A small network was shown many inputs. Here are its activations along a few directions, one row for each input.
In each table, some parts of the input vary, and every possible input appears once, in random order.
Descriptions start from the smaller parts, as in this example, which fits no table here: values(2) and (point or line(11) or (ring(5) and line(6))).
Shared parts are said once, and a part with two or three values counts as separate values.
(in the rows, 128 means zero)

Other details of the inputs vary at random and push rows far along two fixed directions, the same in every table; ignore that.

Table:
row 1: [107 172 133  71 139 108  98  76 113 107 151]
row 2: [103 118 119 194 115 136 154 157 123 156 131]
row 3: [130  90 116 118 127 205 138 148 156 126 104]
row 4: [ 90 152 116 138 127 162 119 128 118 154 148]
row 5: [140 114 118 121 128 159 136 141 128 137 119]
row 6: [125 154 136 170 133  43 134 106 119 143 147]
row 7: [144 163 139 171 131  50 145 127 132 141 161]
row 8: [152 143 144  74 134  90  94 104 120  90 130]
row 9: [103 162 132  94 135 130 104 101 127 120 157]
row 10: [130 125 132  95 144  89 112  97 117  99 133]
row 11: [134 119 122 117 134 123 128 113 123 106 131]
row 12: [138 179 141 190 118  21 150 118 114 152 165]
row 13: [133  98 130  60 138 166 112 123 127 115 104]
row 14: [144 100 127  67 125 193 128 142 151 107 105]
row 15: [145 105 121  72 139 193 103 126 137  88  96]
row 16: [140 125 139  86 133 112 117 116 116 126 128]
row 17: [131 104 129  76 122 194 106 141 134 104  94]
row 18: [147 172 140 151 131  38 114 116 114 119 156]
row 19: [140 101 116  79 128 214 111 144 140  97  89]
row 20: [148 123 128  77 147 125  93 100 127  84 116]
row 21: [139 115 128  72 143 128 113  92 132 100 109]
row 22: [136  94 118  84 126 218 135 132 143 111  88]
row 23: [150 136 137  66 136  90 116  98 113  86 138]
row 24: [141 133 135  92 154  62 103  90 114 117 139]
row 25: [147  99 127  61 140 191 121 125 151  96 104]
row 26: [132 160 138 158 143  35 104 106 116 122 149]
row 27: [125 117 118 158 120 154 148 134 136 141 116]
row 28: [104 111 115 210 114 155 157 172 128 188 124]
row 29: [146 135 132  91 135  99 124 106 116  96 137]
row 30: [ 90 149 116 119 127 194 103 131 125 124 130]
row 31: [117  98 123 107 123 180 134 133 135 130  96]
row 32: [ 95 191 132 142 135  62 114  92 101 127 182]
row 33: [109 113 125 157 114 154 146 154 126 141 122]
row 34: [149 157 145 124 134  37 122 105 108 134 159]
row 35: [128 106 126 113 107 191 144 148 139 133 101]
row 36: [121 122 113 208 103 162 165 181 130 183 131]
row 37: [111 130 131 215 100 143 167 181 144 182 136]
row 38: [116 126 132 154 115 131 145 141 130 150 119]
row 39: [119 127 116 205 114 148 161 158 127 152 136]
row 40: [121 114 110 199 119 155 153 158 132 171 128]
row 41: [140 160 148 167 121  48 142 130 131 145 163]
row 42: [127 128 120 161 132 122 116 132 131 128 123]
row 43: [135 117 128 112 143 119 122 116 144 118 126]
row 44: [108 124 123 198 110 158 138 174 134 158 116]
row 45: [111 125 127 188  98 158 163 165 133 170 118]
row 46: [122 144 135 187 133  64 138 131 136 153 152]
row 47: [132 127 139  91 126 113 123 116 115 106 131]
row 48: [145 129 151  50 148  85 103  95 132  94 130]
row 49: [130 114 115 170 123 168 149 155 131 158 123]
row 50: [136 112 139  65 146 121 111 108 137 103 119]
row 51: [140 161 134 167 123  64 148 120 121 141 147]
row 52: [114 107 112 165 122 156 142 142 131 136 122]
row 53: [148 132 144  54 134  91 110  94 113  83 136]
row 54: [122  94 109 144 128 182 135 146 137 150 109]
row 55: [113 117 122 165 122 153 125 154 131 141 113]
Each input here is: values(5) and (point or ring(10)).
- The inputs of row 2 and row 31 match in every part but the values(5) part. If row 39 is changed in the same way as row 2 into row 31, which row does it become? => row 22
- The inputs of row 29 and row 5 match in every part but the values(5) part. If row 23 is changed in the same way as row 29 into row 5, which row does it become? => row 36
- List by row number the other rows that have the values(5) part in common with row 25. => row 3, row 7, row 9, row 14, row 37, row 41, row 43, row 46, row 48, row 50
- Which other rows does row 33 become when the values(5) part takes its other values? List them by row number. => row 13, row 38, row 44, row 48
- Which other rows does row 53 become when the values(5) part takes its other values? List them by row number. => row 8, row 34, row 35, row 41
